Each row below holds a small network's activations on one input, seen along a few directions.
In each table, some parts of the input vary, and every possible input appears once, in random order.
A made-up example of a description, with smaller parts first: one of 5 places around a ring, together with either a single point or (one of 2 separate values, together with one of 4 places along a line) or one of 9 places around a ring.
Shared parts are said once, and a part with two or three values counts as separate values.
In the rows, zero is written as 128.

Other details of the inputs shift rows strongly along two fixed directions, in all tables alike. That doesn't count.

Table:
row 1: [121 150 109 127 124 139 141 145 124 131 115 130 137]
row 2: [145  93 158 118 171  28 116 112 198 211 141 132 140]
row 3: [140 127 150 133 116 148 134 124 125 127 128 124 124]
row 4: [125 128 134 151 115 127 130 128 121 117 124 119 125]
row 5: [125 109 142 149 117 141 132 120 120 129 139 116 119]
row 6: [121 128 138 154 119 129 127 126 114 120 135 118 118]
row 7: [145 138 143 133 110 138 136 130 128 120 113 126 132]
row 8: [137 108 137 143 107 140 141 117 132 128 122 119 129]
row 9: [108 142 114 127 120 128 133 135 117 128 122 119 135]
row 10: [116 138 111 123 114 131 137 134 123 129 114 120 140]
row 11: [114 153 111 130 129 136 137 147 118 129 123 129 132]
row 12: [120 130 115 123 126 153 143 135 127 140 131 128 130]
row 13: [110 126 132 137 116 121 127 120 111 123 130 108 121]
row 14: [139 106 143 108 182  34 114 125 199 218 144 146 147]
row 15: [109 152 115 133 134 138 132 145 111 132 134 129 125]
row 16: [104 132 119 128 124 135 130 132 112 135 142 117 127]
row 17: [145 128 148 132 112 144 139 125 128 125 119 126 130]
row 18: [140 138 130 127 122 150 147 135 127 131 120 132 133]
row 19: [103 140 117 129 124 130 128 133 109 131 134 119 128]
row 20: [129 139 135 132 133 151 137 137 116 132 138 130 123]
row 21: [141  91 155 114 182  28 102 112 189 197 148 139 133]
row 22: [151  78  78  65 163 115  52  88 141  25 118 175 111]
row 23: [155 117 161 142 168  22 119 132 196 204 128 142 145]
row 24: [132 106 139 144 111 144 136 115 130 129 132 117 124]
row 25: [133 149 146 141 120 130 129 136 117 116 121 126 126]
row 26: [125 131 113 122 122 150 147 136 130 137 121 130 135]
row 27: [135 155 125 131 125 139 140 143 121 122 114 132 135]
row 28: [125 143 108 124 119 144 145 141 130 134 116 129 139]
row 29: [120 130 111 120 110 135 140 129 129 133 115 120 142]
row 30: [126 116 126 129 101 127 139 116 129 126 112 108 134]
row 31: [134 130 152 137 122 145 129 127 116 126 136 124 120]
row 32: [140 146 143 137 114 134 133 134 122 117 113 126 131]
row 33: [119 120 116 119 112 142 143 125 129 137 121 119 139]
row 34: [126 105 130 127 104 133 142 110 129 129 118 108 131]
row 35: [128 149 149 143 124 133 125 134 110 119 131 125 119]
row 36: [135 136 132 128 127 153 141 134 125 133 130 130 128]
row 37: [137 117 132 144 105 134 137 122 132 122 117 119 132]
row 38: [115 126 128 134 112 120 131 121 118 119 119 109 127]
row 39: [140 148 125 128 120 144 144 140 127 127 115 132 136]
row 40: [130 140 150 141 124 137 126 132 112 122 139 124 118]
row 41: [128 159 128 135 131 136 136 145 116 122 122 131 130]
row 42: [139  72  70  53 183 133  45  92 136  36 146 188 106]
row 43: [110 144 117 131 134 142 133 144 114 136 142 127 123]
row 44: [122 120 139 152 120 134 127 124 116 124 143 116 117]
row 45: [124 158 132 138 135 138 132 143 109 125 133 131 123]
row 46: [114 133 119 127 132 150 138 139 118 140 139 127 125]
row 47: [155 102  82  65 195 135  44 107 130  25 148 200  99]
row 48: [111 117 133 135 116 126 128 117 113 127 138 106 120]
Description of these inputs: one of 6 places around a ring, together with one of 8 places around a ring.
The inputs of row 23 and row 44 match in every part but the place on the ring of 8. If row 22 is changed in the same way as row 23 into row 44, which row does it become? -> row 48
The inputs of row 1 and row 43 match in every part but the place on the ring of 8. If row 27 is changed in the same way as row 1 into row 43, which row does it become? -> row 47

Table:
row 49: [120 136 112 125 122 142 133 133 117 113 117 126 129]
row 50: [138 152 133 130 127 146 126 141 116 109 125 139 125]
row 51: [118 120 126 134 112 135 124 121 116 114 128 116 124]
row 52: [120 117 132 128 115 143 128 120 116 122 134 118 124]
row 53: [123 117 124 137 114 142 128 121 120 114 129 121 125]
row 54: [130 125 122 107 158 106 109 129 143 140 139 148 130]
row 55: [133 133 145 142 124 140 122 126 113 109 134 126 117]
row 56: [127 128 120 108 155  98 107 128 142 136 134 145 129]
row 57: [120 119 126 134 113 135 127 121 118 112 126 116 125]
row 58: [129 120 127 130 106 137 129 120 124 111 116 118 131]
row 59: [140 142 136 122 164 102 103 139 138 129 141 155 122]
row 60: [122 152 153 147 138  74 160 147 153 215 129 109 146]
row 61: [124 140 118 118 115 143 134 131 119 118 117 126 133]
row 62: [132 118 126 133 107 142 131 120 127 114 120 124 131]
row 63: [129 151 133 135 134 144 125 141 110 111 134 136 121]
row 64: [129 113 125 131 116 148 134 119 122 116 130 120 122]
row 65: [141 104 127 123 146  99 113 116 153 131 128 142 128]
row 66: [134 150 131 135 134 144 129 140 112 110 131 136 120]
row 67: [133 124 118 111 159 109 112 132 149 139 137 150 130]
row 68: [124 117 130 129 112 136 134 116 119 116 121 115 124]
row 69: [131 117 133 124 109 145 133 118 124 119 122 120 130]
row 70: [125 140 113 122 116 141 131 134 121 114 115 128 134]
row 71: [124 115 127 131 116 148 130 121 121 118 133 120 123]
row 72: [123 134 110 128 124 148 134 134 119 115 121 132 129]
row 73: [141 105 126 124 147  98 112 116 152 131 133 141 127]
row 74: [138 132 144 143 124 140 127 125 114 109 131 125 116]
row 75: [117 120 130 130 112 136 126 118 115 117 130 115 123]
row 76: [124 133 114 123 125 154 138 134 121 121 124 130 127]
row 77: [124 134 112 124 126 153 137 134 119 121 128 129 126]
row 78: [133 126 119 107 155  99 115 126 146 134 126 144 130]
row 79: [121 138 110 127 123 141 133 133 116 113 122 124 128]
row 80: [128 112 127 130 115 148 134 119 124 117 126 121 123]
row 81: [116 139 113 127 123 140 129 135 114 114 124 125 129]
row 82: [128 120 132 126 106 137 132 117 123 116 118 116 130]
row 83: [141 126 121 102 152 107 114 128 151 137 127 150 136]
row 84: [146 139 135 121 164 104 110 137 142 127 133 155 123]
row 85: [113 143 164 168  95 112 179 137 126 196 124  80 140]
row 86: [127 114 131 127 116 145 135 117 120 119 125 118 125]
row 87: [121 118 125 137 113 142 125 122 118 116 131 122 124]
row 88: [155 124 149 125 148 101 105 122 148 124 130 148 124]
row 89: [104 164 154 161 104 117 177 152 121 200 126  89 144]
row 90: [127 129 117 114 155  96 106 132 144 134 132 146 130]
row 91: [138 107 127 121 146  92 110 116 149 127 129 135 127]
row 92: [118 136 119 121 126 149 133 133 114 123 131 126 129]
row 93: [121 152 152 156 138  78 157 153 156 217 133 116 149]
row 94: [116 163 150 165  98 123 180 156 132 199 117  99 152]
row 95: [122 116 127 131 115 148 127 121 119 119 134 121 122]
row 96: [127 115 130 128 116 144 135 118 119 120 129 116 124]
row 97: [137 131 145 142 124 141 127 125 116 109 127 127 117]
row 98: [123 116 131 128 116 144 130 119 117 120 132 117 124]
row 99: [123 135 109 129 124 147 134 134 118 114 125 131 128]
row 100: [117 135 115 124 125 153 130 135 116 122 133 131 126]
row 101: [142 125 118 106 152 110 115 131 155 138 128 152 135]
row 102: [133 108 132 115 145  94 107 113 146 131 134 135 126]
row 103: [133 116 128 127 109 149 132 120 127 117 123 123 129]
row 104: [130 127 116 117 156 102 108 133 146 136 136 151 131]
row 105: [144 124 148 129 155  99 100 123 140 126 141 146 118]
row 106: [136 123 120 106 159 106 117 128 147 138 130 147 131]
row 107: [124 116 125 133 112 136 131 119 120 111 119 117 126]
row 108: [123 135 117 121 126 149 138 132 116 122 128 125 128]
The inputs of row 64 and row 71 match in every part but one. If row 73 is changed in the same way as row 64 into row 71, which row does it become? -> row 53
Describe the family of inputs behind these rows. -> one of 2 separate values, together with one of 5 places along a line, together with either a single point or one of 5 places around a ring
Change only the place on the line of 5 in row 90. List by row number the other rows that result. -> row 49, row 70, row 79, row 81
Change only the place on the ring of 5 in row 92. List by row number the other rows that result. -> row 67, row 81, row 89, row 93

Table:
row 109: [119 140 135 127 163  74 146 148 163 218 142 126 148]
row 110: [113 150 139 151  99 181 137 131  74  84 132 106 110]
row 111: [123 123 143 154  85 191 139 117  87  88 131 101 112]
row 112: [133 137 108 112 144 163  96 132 101  59 134 161 113]
row 113: [124 172 188 187 100 112 180 156 117 200 124  87 136]
row 114: [115 144 191 189  93 119 176 139 120 209 142  77 129]
row 115: [119 119  81  90 140 168 111 128 116  75 131 149 125]
row 116: [151 124 146 115 174  79  88 126 150 119 142 158 117]
row 117: [144  89 116  99 153  78  97 105 167 132 128 147 137]
row 118: [152 135 133 111 182  87  92 137 154 128 137 175 125]
row 119: [101 139 159 168  80 113 189 135 128 211 125  71 153]
row 120: [140 140 107 102 181  85  97 137 155 134 137 168 128]
row 121: [144  85 111 115 116 155 103  96 122  55 116 134 115]
row 122: [110 189 152 173 104 120 190 173 124 214 122  95 149]
row 123: [166 127 146 113 174  81  93 118 155 120 130 161 122]
row 124: [134  93  93  98 112 157 106 100 123  63 114 136 129]
row 125: [114 146  98 124  94 200 161 139  93 103 111 115 134]
row 126: [113 109 128 149  76 180 146 110  88  89 121  94 114]
row 127: [101 130  99 123  79 189 154 127  96 101 108 103 131]
row 128: [139 104 104  89 158  88 105 116 173 136 117 155 139]
row 129: [104 131 177 185  86 109 183 132 125 207 132  68 134]
row 130: [150 142 110 101 178  89 102 136 165 130 128 171 135]
row 131: [130 141 136 125 157  75 151 149 168 216 131 133 150]
row 132: [154 122 185 152 138  70 138 129 173 198 136 125 136]
row 133: [123 101 102  90 165  84  98 115 162 141 132 149 131]
row 134: [107 162 125 150 107 192 141 142  72  92 132 119 116]
row 135: [101 165 101 137 102 189 144 151  80  95 128 114 122]
row 136: [149  98 128 116 124 162  95 104 117  60 133 141 106]
row 137: [ 99 114 108 137  76 180 143 117  86  97 122  92 129]
row 138: [150  82 135 113 153  78  96 104 166 122 132 147 122]
row 139: [129 101 102  91 163  86  99 117 166 139 127 149 135]
row 140: [144 139 110 112 142 163 100 131 109  61 121 165 117]
The inputs of row 127 and row 139 match in every part but one. If row 122 is changed in the same way as row 127 into row 139, which row does it become? -> row 120
Describe the family of inputs behind these rows. -> one of 4 places along a line, together with one of 8 places around a ring
Change only the place on the ring of 8 in row 109. List by row number the other rows that result. -> row 110, row 114, row 129, row 133, row 134, row 135, row 137
Change only the place on the line of 4 in row 115. List by row number the other rows that result. -> row 109, row 125, row 131
